Each row below holds a small network's activations on one input, seen along a few directions.
In each table, some parts of the input vary, and every possible input appears once, in random order.
A made-up example of a description, with smaller parts first: one of 6 places along a line, together with either a single point or one of 11 places along a line or (one of 3 separate values, together with one of 5 places around a ring).
Shared parts are said once, and a part with two or three values counts as separate values.

Other details of the inputs vary at random and push rows far along three fixed directions, the same in every table; ignore that.

Rows:
R1: [ 50  30 -45 -17  -7 -11 -37  23 -29  54  44]
R2: [-95  13  18  28  11  13 -31  66  18 -59  22]
R3: [-51  31  23  27  11 -25  48 -58   5 -71  47]
R4: [-50  34  25   9   6 -25  56 -47  16 -73  33]
R5: [ 15 -18   1  35  36 -30   9 -55  22 -24 -26]
R6: [  1  -6 -34  -9 -11  60 -10  50 -25  41  -4]
R7: [ 17 -35  14  26  14 -21  -2 -43  -7 -50 -26]
R8: [-97 -11 -19  12  14  10  -8  63  61 -50  16]
R9: [ 46 -22  15 -31 -20  56  54 -34 -21  19 -45]
R10: [ 31 -32 -50 -16  -8   9 -32  38  -7  64  -9]
R11: [-10  13  13 -31 -34  39 -16  59  -7  67  -7]
R12: [-38   1  12  26   0 -36 -71  50   6  -1  13]
R13: [ 51 -36  35  26  12 -71 -45 -47 -28 -37 -33]
R14: [-76  56 -11 -19   7  -8   0  63  55 -60  48]
R15: [-11  12  13 -21 -32  40 -19  54 -12  68   0]
R16: [-53  -7  65  35   9   9  21 -33   6 -78   2]
R17: [ 15  46 -33 -41 -18  29   3  42  -6  46  41]
R18: [ 78 -24  37 -30 -23   7  12 -38 -41  32 -52]
R19: [ 35  -6 -12 -18 -16  11 -49  51 -39  53 -18]
R20: [ 56 -28  -7  12  36 -75 -13 -49  27 -22 -60]
R21: [-64  11 -15  -5 -11  97  26  60   2   5  13]
R22: [  16   28  -49  -35    4 -102  -54   53   12  -16   -6]
R23: [ -9  38  29   6 -10  63  77 -68 -15  -3  66]
R24: [-22 -14  29  29  -6  94  68 -55 -28 -10  15]
R25: [ 48 -62  -3  20  18 -75 -25 -55  11 -28 -32]
R26: [ 56  25  13 -25 -17  26  53 -62 -24  29  29]
R27: [-91  55 -21  -8   5 -20   6  57  34 -55  45]
R28: [ 10 -38 -47 -16  13 -72 -67  59  39 -11 -35]
R29: [-34   3  74  27 -24  73  55 -56 -21  19  26]
R30: [ 58 -26  -5  -7  31 -75  -6 -39  38 -23 -75]
R31: [ -9 -24 -44  17  -5  52 -14  26 -18  63  31]
R32: [ 57  26  14 -35 -20  26  56 -57 -19  28  21]
R33: [ 31 -10  58  -5 -31  36  31 -50 -30  50 -11]
R34: [ 78 -24 -12  21  17   6  18 -75 -25  55 -28]
R35: [-32 -29 -39  17  16 -27 -48  48  29 -13   7]
R36: [-51  -2  68  -3  -1   9  37 -13  28 -81 -27]
R37: [ 14  -8 -54   5  37 -70 -66  50  39  -2 -41]
R38: [ -2   9 -48   9  13  51  -2  33  -1  67   3]
R39: [ 57 -46   5  12  16 -65 -28 -42  -8 -46 -52]
R40: [ 26  -2   2 -15 -26  -1 -51  45 -23  73 -10]
R41: [ -2  43 -44 -11 -15  19   3  26 -38  54  53]
R42: [-49  35  26  -1   4 -25  59 -42  22 -74  25]
Description of these inputs: one of 6 places along a line, together with either one of 2 separate values or one of 5 places along a line.
Question: The inputs of R36 and R19 match in every part but the place on the line of 6. If R9 is changed in the same way as R36 into R19, which row does it become?
Answer: R6
Question: The inputs of R30 and R37 match in every part but the place on the line of 6. If R11 is changed in the same way as R30 into R37, which row does it become?
Answer: R15
Question: Which other rows does R2 become when the place on the line of 5 takes its other values? List them by row number.
Answer: R33, R35, R38, R39
Question: Which other rows does R26 become when the choice among 2 separate values takes its other values? List them by row number.
Answer: R4

Rows:
R43: [-85  46  -2  17   8  29   4  46  24 -60  49]
R44: [ 27 -33  41  -4  -8  12  36 -55   8 -31 -41]
R45: [ 27   3  21 -13   8 -19  56 -73  19 -14  -4]
R46: [ -8  -9   5  13  -1 -29 -25  -1  10 -31  15]
R47: [ 19  -3 -25   6  -9  35 -21  27 -26  81 -12]
R48: [  62  -41  -36   10   28 -123  -82   -6    5  -23  -20]
R49: [ 47 -44 -33   1  14 -90 -71  19   7 -18 -61]
R50: [ 22  -6  -1   7  -5  13 -33  18  -8  43 -14]
R51: [ -3 -12  13  13  -8   0  29 -45  -6 -14   7]
R52: [ 14  32 -46 -13 -15  46   3  31 -41  59  22]
R53: [ 21  16  37 -17 -15   4  55 -61  13  -9   3]
R54: [-27  17 -40  15  36 -54 -45  42  21 -53  19]
R55: [ 23  -2 -15 -18 -26  24 -22  30 -45  67  22]
R56: [-92   9  33  31  17   1 -20  43  32 -49  10]
R57: [ -8  22  10 -10 -10   9  51 -35  11   3   9]
R58: [ 18  28 -14 -37 -23  12  -5  34 -20  64  18]
R59: [-101   11    2   39   30   38   -1   43   44  -32   26]
R60: [  5 -26  49 -13 -14  37  50 -39  -9 -14 -32]
R61: [ 24 -41  23  -1  11  11  46 -60  11 -26 -40]
R62: [ 15  33 -22 -26 -19  45  -4  40 -49  56  25]
Question: What do these inputs look like to the network?
Answer: one of 4 places along a line, together with one of 5 places along a line
Question: Which other rows does R54 become when the place on the line of 5 takes its other values? List them by row number.
Answer: R45, R48, R59, R61
Question: Which other rows does R62 become when the place on the line of 4 takes its other values? List them by row number.
Answer: R43, R52, R54
